These are the activations of a small neural network, seen along a few directions. Each row is one input.
In each table, some parts of the input vary, and every possible input appears once, in random order.
A made-up example of a description, with smaller parts first: one of 6 places along a line, together with either a single point or one of 9 places along a line or (one of 3 separate values, together with one of 8 places around a ring).
Shared parts are said once, and a part with two or three values counts as separate values.

Other details of the inputs vary at random and push rows far along two fixed directions, the same in every table; ignore that.

Table:
x1: [ -7 -12 -20 -10  -6  -6   0 -11   0   6   3  -3  -4]
x2: [ -1  -8  -6 -11   6   6  -1  -6   8  -3  15  -5 -14]
x3: [  0  20  -9  -3   1   6  10   5 -28  13  35  13 -13]
x4: [-15  -9 -11  -6  -2   5  -1  -5 -10   6  11   1   3]
x5: [  5 -41  -3 -19  -6  -4  -1 -29  41 -17   2 -10   2]
x6: [  3  10   2   0 -10  -8   3  -3  -1   4  -4   3   7]
x7: [  5  11  25  18  -2   2   1  22  -7  -9 -25   5  15]
x8: [  1 -22  -8 -19 -14 -10  -1 -15  27  -4  14  -3   1]
x9: [ 12   0  15  14  -3 -12   0   9  16 -13 -33  -7   9]
x10: [-1 10  3 -3 -8 -9 -1 -1 -1  3 -4  6  9]
x11: [  3  25  -2  -8 -15  -3  18  15 -33  21  39  21   7]
x12: [  3   4  22  24   3   7   7  17  -7  -7 -26  -1  12]
x13: [  5  13  16  14  10   6  -6  18   6  -5 -23  -3  -5]
x14: [  8  -9  -2 -11   5  -1  -8 -18  18  -1   7  -6  -9]
x15: [  2  -7  10  25   7   4   4  14  -1 -10 -34  -7   7]
x16: [ -1 -34  -8 -22  12   0 -10 -31  37 -16   1 -14 -13]
x17: [  1 -47  -8 -15   2  -2   4 -26  37 -16   2 -12   0]
x18: [ -3  13   6  19  -6  -8  -7  15   2  -1 -38  -6   4]
x19: [  9   1  12  16  16   2  -3   7  10 -15 -32 -13  -8]
x20: [-10 -13  -8   5  -2   6  -3   0   0   0 -10  -4  -1]
x21: [ -2  19   1 -12 -14  -4   9   9 -23  15  36  15  11]
x22: [ -5 -17 -11 -14   5  -1  -9 -21  21 -10  15  -8 -14]
x23: [  5  21  14  19  11   0 -12  11  -4  -6 -21   1  -1]
x24: [12  5  3  1  7 -1 -5  0  6  1 -2 -3 -7]
x25: [ -4 -24  -8 -20  10   1  -8 -21  26 -11  12 -12 -13]
x26: [  2   8  25  19  -3   0  -1  25  -1 -10 -25   1  13]
x27: [  8  13  17  19   7   1 -13  18   8  -4 -28  -6  -6]
x28: [ -8 -14  -9  -3  -4   9   6   1  -6   4  15   2   2]
x29: [  1 -22 -11 -17   9   1   1 -18  20  -6  14  -8 -18]
x30: [ -9 -17  -6  -7   1   7   3  -8  -4   0  11   3   6]
x31: [ -6 -24 -16  -6   1   2   1 -16   7  -1  -2  -7  -1]
x32: [ -3  30  -7  -8 -19  -2  12  13 -33  24  36  19   7]
x33: [ -5  -4  -6 -15 -11 -12  -2 -10  11   3  10   0   4]
x34: [  0   2  -8 -10 -12 -12   7  -4   1   9  14   6   1]
x35: [ -8   2  13  21   4   6   0  20 -12  -4 -21  -2   9]
x36: [ 10  17  15  18   8  -1  -6  19  -1   1 -21  -1  -7]
x37: [  6  22  -4 -11   6   9  12   5 -24  16  35  13  -4]
x38: [ -2 -15 -11 -15   5  -5 -13 -21  24  -7  15  -6 -11]
x39: [  2   3  21  26   3   3   9  26  -8  -5 -26   1   8]
x40: [  4  30 -10  -2   2   9  13   7 -40  15  40  15  -7]
x41: [ -6   4   7  13  -2 -12 -12   6  12  -6 -39 -11   6]
x42: [ -8 -20   1 -10  -2   3   5  -5   7  -4  16   0   6]
x43: [ -2   4  -5  -7   6   5  -3 -10  -4  -1  17   3  -9]
x44: [ -1   3 -16 -10  -7  -9   5 -10  -4   9   7   1   3]
x45: [  5  15  20  12  -5  -7  -2  16  -3  -4 -22   4  14]
x46: [ -9 -10 -16 -14  -4  -3  -6 -16  -1   4   2  -1   3]
x47: [ -5  14   0  -3  -9  13  19  18 -37  17  41  19   9]
x48: [ 7  6  8  0 -9 -6  5  1  0  1  0  3 10]
x49: [  7 -15 -16 -13   6  -5  -6 -24  22  -6  15  -6 -12]
x50: [  8  20  21  17  11   1 -13  16  -1  -3 -27  -1   0]
x51: [-12 -23 -11  -9   1   4  -5 -18   7  -2  -2  -3   2]
x52: [ -4   4  -7   3  -4  -1  -2  -4 -11   5 -11  -3   4]
x53: [  5   9  -2   7   6  -2  -3   3  -1   1   3   2 -10]
x54: [  2  14  19  12  13   4  -8  16   5  -6 -22  -4  -2]
x55: [ -3   7  -7   2  -7 -10   2   2  -4   8  -7   1   0]
x56: [  3  28  -2  -7   4  10  14  13 -32  21  38  18  -6]
x57: [  1  22   9  20  -3  -6  -2  11 -11   2 -35  -2   9]
x58: [ -7 -12 -11   1  -5  -5  -9  -4  10  -3 -19 -10  -2]
x59: [  0  11   0  -8 -15   7  14  14 -23  11  37  17   8]
x60: [ 5 -3  7  2 -7 -1  9 11  0 -2  3  6  5]
x61: [ -5 -17  -7  -4   0   8   7 -10  -4   1  11   0   4]
x62: [ -5 -32  -2 -17   0   3   2 -19  19  -9  12  -2   6]
x63: [  3   6  12  24   9   2 -11  12  12 -16 -35 -11 -11]
x64: [ -8 -11  -7   7   1   3   2   1  -5   3 -10  -2  -2]
x65: [  9  19  21  18  13   6  -3  14  -1  -4 -28  -2  -1]
x66: [  5   2  -7  -5   5   0  -5 -15   4   0  15   1  -8]
x67: [  4  -5   1   5   8   2  -6 -12  13 -12 -10  -9 -11]
x68: [ -9  18 -11  -2  -6  14  14   4 -47  24  31  16   7]
x69: [  2  20  -3  -9   5  12  11   1 -30  13  34   9  -6]
x70: [-12 -16 -16 -12  -5  -6 -10 -15   9   0  -2  -8   0]
x71: [  0 -16  -5 -19   4  -3 -14 -18  26  -2  15  -7 -10]
x72: [  7 -21  -2 -11  -6  -3   7  -9  18  -9   7  -2   5]
x73: [ -4 -23 -25 -17  -4  -7  -2 -24  12   0   3  -9  -3]
x74: [  4  -4 -10 -12 -10 -12   5 -13  10   3   8   0   3]
x75: [  6  17  22  15  15   5  -8  15   1  -7 -30  -1   0]
x76: [ -3  10   7  11  -2  -9  -8   5   1  -2 -35  -4   8]
x77: [  1  32  -9  -2  -3   7   4  12 -34  19  42  18  -6]
x78: [ -2   2  12  28   5   5   6  24 -13  -2 -28   0   5]
Each input here is: one of 6 places around a ring, together with either one of 5 places around a ring or one of 8 places around a ring.
Changing only the place on the ring of 6 turns x77 into x66. The same change can be made to x20. Which row results?
> x68
Changing only the place on the ring of 6 turns x21 into x8. The same change can be made to x26. Which row results?
> x59
Which other rows does x3 become when the place on the ring of 6 takes its other values? List them by row number.
> x22, x40, x43, x63, x67
Which other rows agree with x43 in the place on the ring of 6? List them by row number.
> x7, x10, x16, x23, x30, x45, x46, x50, x51, x62, x75, x76
Which other rows does x78 become when the place on the ring of 8 takes its other values? List them by row number.
> x1, x11, x34, x39, x55, x60, x64
Which other rows does x19 become when the place on the ring of 5 takes its other values? List them by row number.
> x24, x37, x40, x49
Which other rows does x53 become when the place on the ring of 5 takes its other values? List them by row number.
> x3, x29, x36, x56

Table:
x79: [ 21  12  25  23  16  -4 -17   6  22 -19 -60 -14   0]
x80: [  8  22  -6  -6  -2   0  -3  10 -13  17  29  13  -8]
x81: [  2  21  11   8  14   5   5  14 -17   4   5   2  -2]
x82: [-19  20   6  14  -4  10  -3  20 -44  12  -7   9  14]
x83: [  6  15   4   1  -4 -10 -10   0  17  -9  -6  -7 -12]
x84: [  1  -6 -25  -5 -18 -19   6 -19   6   5  -1  -4  -2]
x85: [  4  32  22  26  17   9   5  28 -34  -1  -8   7  -1]
x86: [  1  13   7  22   9  16  -1  23 -18   3   5   8  -7]
x87: [  1  -3  28  14 -12  -7  10  23   8  -6 -35   4  23]
x88: [-16  10 -16 -15 -19 -10 -10 -15 -12  14  18   7  10]
x89: [ 12 -11 -10 -23   0  -9  -9 -40  32  -6  15  -5  -9]
x90: [ -6 -26 -32 -15  -8   0  15 -22  -9  10  25   0  -6]
x91: [-16  13  12  22   1   4 -11  21 -19   4 -39  -6  16]
x92: [  8  -5  -1  -9  11 -11 -10 -13  24 -11  -5  -8  -8]
x93: [ -5 -47 -10 -34 -19  -4  15 -23  26  -1  34  -1  15]
x94: [  1  13  -3  -2   4  10   3  12 -17  17  31   8  -8]
x95: [ -4  -3 -20   0  -7  -1  17   0 -21  16   7   0   1]
x96: [  2  41  19  16   7   6   2  36 -25   6 -12   7  -6]
x97: [ -3 -20   8  -6 -15   2  18   5  -6  -1  15   9  19]
x98: [  8 -34  -5 -21  13   4  -7 -35  39 -12   2 -17 -10]
x99: [ -1  12  -2 -17   9   1   6  -5  -8  10  28  10  -7]
x100: [-12   3  -2   1  -6  -9 -18   0   1   1 -27  -4  12]
x101: [  5  14  10  -3 -23  -7  16  19 -19   9  14  17  26]
x102: [  2  -4   1 -14 -29 -15  12  -6   6   3  23  12  20]
x103: [  0   4  -9 -17   1   4   0  -2  -2  18  37  11 -13]
x104: [  9  37  10  19  -3  -6  -8  22 -13   9   0   9  -5]
x105: [  1  20  12  11   7  12   3  22 -22  -1   4   3 -10]
x106: [ 10   5  18  19  10 -18 -17  -3  35 -23 -45 -15  -6]
x107: [  7  17   4  -3  10  17   9  -1 -31   9  26  12  -2]
x108: [  5  -9 -19   3  -8 -15   3  -7   6   1 -21  -8   1]
x109: [ 10 -11   6  -8  14   1  -7 -18  27  -9 -16  -9  -6]
x110: [-20  18   8  27   0  14  -5  24 -37   4 -23   6  16]
x111: [  3 -10  14  12  13   1 -11   7  31 -20 -37 -22 -12]
x112: [ -7 -19 -22 -26   3  13   5 -19   4  -2  52   2 -17]
x113: [ -3  -2 -16  -1  -7  -7  13  -3  -8  12  -9   1  -1]
x114: [ -3   3 -11 -10  11  14  10  -7 -20   4  47  12  -6]
x115: [ -6 -27 -21   9  -2   2   9 -11   4  -6 -13  -8  -3]
x116: [  5   9 -10 -19  -2  -4  -4  -4   4   1  24   0 -12]
x117: [  3 -42   2   2  13   0 -18 -15  47 -21 -21 -19 -19]
x118: [  0 -39  22  22  -5  -1   3   9  34 -31 -47 -12  21]
x119: [  8 -12  10  13  18  14  -5  -9  14 -18 -20  -8  -4]
x120: [-22 -21 -18 -27  -6  -3 -10 -24  10   8   9  -2   5]
Describe the family of inputs behind these rows.
> one of 6 places along a line, together with either one of 3 separate values or one of 4 places along a line
Changing only the place on the line of 6 turns x112 into x105. The same change can be made to x110. Which row results?
> x82
Changing only the place on the line of 6 turns x96 into x111. The same change can be made to x87. Which row results?
> x93
Which other rows does x89 become when the place on the line of 4 takes its other values? List them by row number.
> x83, x104, x106

Table:
x121: [ -3  12  -7  -4   2   5   3   3 -17   9  15   5  -5]
x122: [ -3   7   3  -6  -5   1   4  -1 -12   4  11   8  12]
x123: [  2 -17  -8 -18   1  -3  -1 -19  19  -5  18  -3  -6]
x124: [  7  16  12  12   3  -2  -3  11  -2  -2 -16  -1  -1]
x125: [ -2  13   0  -9  -8   0   3  -2 -15  10  15   9  11]
x126: [  6   7   9  16  -3  -4   9  12  -6  -3 -19   0   8]
x127: [ -2   8  -3  -1   3   9   5   3 -18   7  19   7  -3]
x128: [ -9 -24 -11 -18  -2   3  -3 -23  10  -3  13  -2   4]
x129: [  6  12  14  13   5   0  -1  13  -1  -5 -15  -1   1]
x130: [-10 -20 -14 -21  -3  -1  -4 -24  11   0  10  -3   3]
x131: [ -5 -27  -4 -18  -1   0  -2 -22  18  -5   7  -4   5]
x132: [  4  -5   9  15   8  -7 -14   0  24 -14 -40 -14  -5]
x133: [  3 -19   6  20   3  -3  -1   1  18 -17 -43 -14   3]
x134: [ -6  10   8  17  -3  -1  -3  22  -9   1 -23  -1   4]
x135: [  6  12  15  15   5   0  -2  13   1  -7 -18  -1   1]
x136: [ -9   2  -4  -1  -8   5   5  10 -17   9  19   7   3]
x137: [  0 -21  -8 -17   3   2   0 -18  17  -3  19  -3  -7]
x138: [  3 -18   3  -2   7   1  -5  -8  23 -11 -10  -8  -5]
x139: [ -2 -22 -12 -15   4   4  -3 -20  15  -4  17  -5  -9]
x140: [  2 -14   3  17   2  -7  -2   0  17 -12 -45 -15   0]
x141: [  3  14   7  14   5  -2  -6  10  -3  -1 -19  -2  -3]
x142: [  0   9 -11  -1  -8  -4  11   0 -18  12  11   7   3]
x143: [ -5   3   1  -1  -7   4   7  14 -14   8  16   9   6]
x144: [ -5   8   7  15  -5  -6  -5  17  -1   0 -21  -1   4]
x145: [  3  11   1  -5   0   2   6   3 -11   5  20   8  -1]
x146: [  2   9   3  -1   3   7   6   7 -14   7  17   7   0]
x147: [ 5 12 -1 -6 -2  0  1  1 -8  6 15  5 -2]
x148: [  0  15  -6  -4   0   1   1   1 -14  10  17   7  -4]
x149: [ -3 -18 -15 -17   3  -1  -4 -21  16  -2  13  -6 -10]
x150: [  7  17  12  13   3  -1  -3  13  -2  -3 -19   0   0]
x151: [  1  18   9  17   7   3  -3  16 -13   1 -18  -1  -2]
x152: [ -1   9  -1   1   3   9   4   5 -18   6  15   6  -3]
x153: [  6 -11   1  -4   3  -6  -8 -11  26 -10 -12  -9  -6]
x154: [ -4   4   1  -3 -10  -2   5  10  -7   5  15   7   5]
x155: [  5  10  -6  -3 -10  -3  13   2 -16  10  13   8   6]
x156: [  4  14  15  16   7   6   1  18 -11  -1 -13   2   2]
x157: [ -1   9  -3  -1   3   9   4   4 -18   6  19   6  -3]
x158: [  4 -25  -2   0  -1  -4   5 -10  19  -9 -15  -8   2]
x159: [ -1 -11   0  -3  -9  -8  -6   0  19  -5  -8  -5   1]
x160: [  0  15  -6  -4   0   1   1   1 -15  11  17   7  -4]
x161: [ -7 -18 -13 -21  -5  -6  -7 -25  14   0  10  -2   3]
x162: [ -1  -8  -3   0   6  -1  -6  -7  13  -6 -11  -9  -8]
Describe the family of inputs behind these rows.
> one of 6 places around a ring, together with either one of 3 separate values or one of 4 places along a line
Changing only the place on the ring of 6 turns x162 into x124. The same change can be made to x121. Which row results?
> x150
Changing only the place on the ring of 6 turns x156 into x139. The same change can be made to x158. Which row results?
> x133
Which other rows does x160 become when the place on the line of 4 takes its other values? List them by row number.
> x132, x141, x148
Which other rows agree with x129 in the place on the ring of 6? List them by row number.
> x122, x123, x126, x135, x145, x154
